These are the activations of a small neural network, seen along a few directions. Each row is one input.
In each table, some parts of the input vary, and every possible input appears once, in random order.
Descriptions start from the smaller parts, as in this example, which fits no table here: one of 6 places along a line, together with either a single point or (one of 2 separate values, together with one of 5 places around a ring) or one of 11 places around a ring.
Shared parts are said once, and a part with two or three values counts as separate values.

Other details of the inputs vary at random and push rows far along two fixed directions, the same in every table; ignore that.

A family of inputs:
x1:  -3  45   4   4  32  31  27 -13 -11  17  19  12 -55 -28  15  19  24
x2:  -6   5 -25   0  33 -17  -2 -25  11 -37  30  14  29 -21  -1  -5  96
x3: -34  47 -18  12  -1 -20 -37 -33   0 -21 -17  -8  16 -24   1  -2  42
x4:   55 -110  -12   13  -33   -2   -3   25   40   -4   21    1   45   28  -31  -21  -29
x5: -11  23   5  26   2  19  33 -34  28   4   7 -17 -53  22   4 -22 -15
x6:   9  21   7  31  -6  33  45 -17   3  33   7   2 -77   4  -7 -15 -45
x7:   3 -56  -5  45 -29 -49  32 -25  51  -1   0 -21  10  66 -11 -71 -59
x8: -37  41  10 -24  19  -1  -7 -19 -10 -21  -4 -12   9   9  18  12  43
x9:   8 -27   0 -39  21 -12 -37  38 -17 -26  10  17  70 -18  13  34  59
x10:  -1  40  -5  15  33  21  24 -12 -13  17  19  20 -55 -42  16  13  21
x11: -20  69  -7  -2  -1  15 -12  -9 -39  13 -27   9 -40 -56   2  19   0
x12:  22 -58  16   8 -45  -4   4  21  19  13 -16 -15  15  57 -16 -23 -77
x13:  -2  29  16  18   3  11  46  -7 -14  38  -1  -1 -65  17   3 -15 -56
x14: -12  31  -6 -17  14   6 -51  16 -16 -11  -9  10  17 -46  16  39  40
x15: -10  34   5   8 -23  21 -12   0 -10  20 -24  -9 -33  -5  -3   4 -47
x16:  28 -58   8  16 -35  -9  33  17  17  18  -6  -9  -7  41 -21 -36 -78
x17:  -4 -39   4 -16 -32   2 -54   8  45 -34  -7 -35  60  46 -10   0   1
x18:  12 -19   1 -31  37 -13 -10  28 -14 -13  28  19  38 -20  12  25  53
x19:  15 -81  13  -4 -26 -21   1   9  57 -21  11 -35  50  88 -11 -32 -32
x20:  -6  23  -2  28 -17  -6  24 -10 -24  31 -32   6 -45  -6   1 -14 -64
x21:  10  14 -12 -15  23  22  17   2 -21  -3  23  23 -15 -44 -10  12  47
x22: -14  27  17  16 -11   8  26 -11  -7  28 -24  -6 -52  14  19  -6 -64
x23:  11 -19 -15 -27  -3  -2 -60  26 -16 -17  -5  10  63 -38 -11  38  42
x24: -17 -18 -12 -17  15 -41 -27 -11   5 -48   5  -1  84   0  -2  -2  83
x25:   6   8  -9 -27  36 -11   0  14 -38   0  18  22  18 -38   1  25  55
x26:  -2  17  17   8  10   5  36  -6  -1  27   2   0 -47  14  14  -4 -38
x27:  18 -55   2 -29 -24   3 -63  38  25 -23  -3 -13  71  16  -6  22   7
x28: -19  67   3   1   9   8  26 -11 -51  20 -24  16 -53 -39   8   7  -9
Description of these inputs: one of 4 places along a line, together with either one of 2 separate values or one of 5 places around a ring.
The inputs of x20 and x23 match in every part but the place on the line of 4. If x28 is changed in the same way as x20 into x23, which row does it become?
> x11
Start at x2 and move only the place on the line of 4, one step at a time. The first step leads to x7. Which rows follow, in order?
> x24, x3
Change only the choice among 2 separate values in x3. List by row number the other rows that result.
> x17

A family of inputs:
x29:   1   2  -3 -15  -4   9 -39  15  -4 -10  -4   0  20 -19  -2  23  21
x30: -33  79   6  -4  21   9   6 -14 -40  18 -17   8 -52 -36  22  23   0
x31:    8   -9   17   48  -29    6   60  -12   18   47  -13  -10  -82   43    2  -42 -121
x32: -23  48  -9   6  19 -10   2 -21 -18  -3   0  11 -20 -33  11   0  32
x33:  -2   9   0 -35   9  11 -37  20 -14 -19   4   0  39 -17   3  33  50
x34:  29 -56  -2 -25   8  -5  -2  29  -1 -13  18  11  53   6 -15   8  25
x35:  13 -60  -2  29 -38 -28  10 -10  43  -3  -8 -22  21  57 -14 -51 -58
x36:   0  37  -4   6  25  10  26  -6 -31  19   5  22 -46 -40  10  15  11
x37: -23  69  -6  -1  13   7 -10  -7 -41  13 -19  15 -33 -54  10  29  16
x38:  39 -82  10  19 -42   7  20  18  46  13   6 -19   5  63 -18 -33 -77
x39:  40 -66  -2 -18  -4   7 -15  31  23 -13  27   0  51  11 -14   4  22
x40: -32  53  -1  -6  34  -9   9 -26 -16 -10   5   2  -8 -12  16   4  51
x41:  12 -52 -11 -11  -7 -14 -31   5  36 -34  20 -12  67  24 -12 -10  35
x42: -34  50   6  45 -12   5  40 -50  16  19 -19 -15 -80  23   8 -31 -52
x43:   6 -21   0 -39   6  -6 -41  29 -17 -24  -5   9  65 -16  -7  29  46
What is each input in this table made of?
> one of 3 separate values, together with one of 5 places around a ring
The inputs of x37 and x36 match in every part but the choice among 3 separate values. If x30 is changed in the same way as x37 into x36, which row does it become?
> x31
Start at x42 and move only the place on the ring of 5, one step at a time. The first step leads to x40. Which rows follow, in order?
> x35, x32, x41
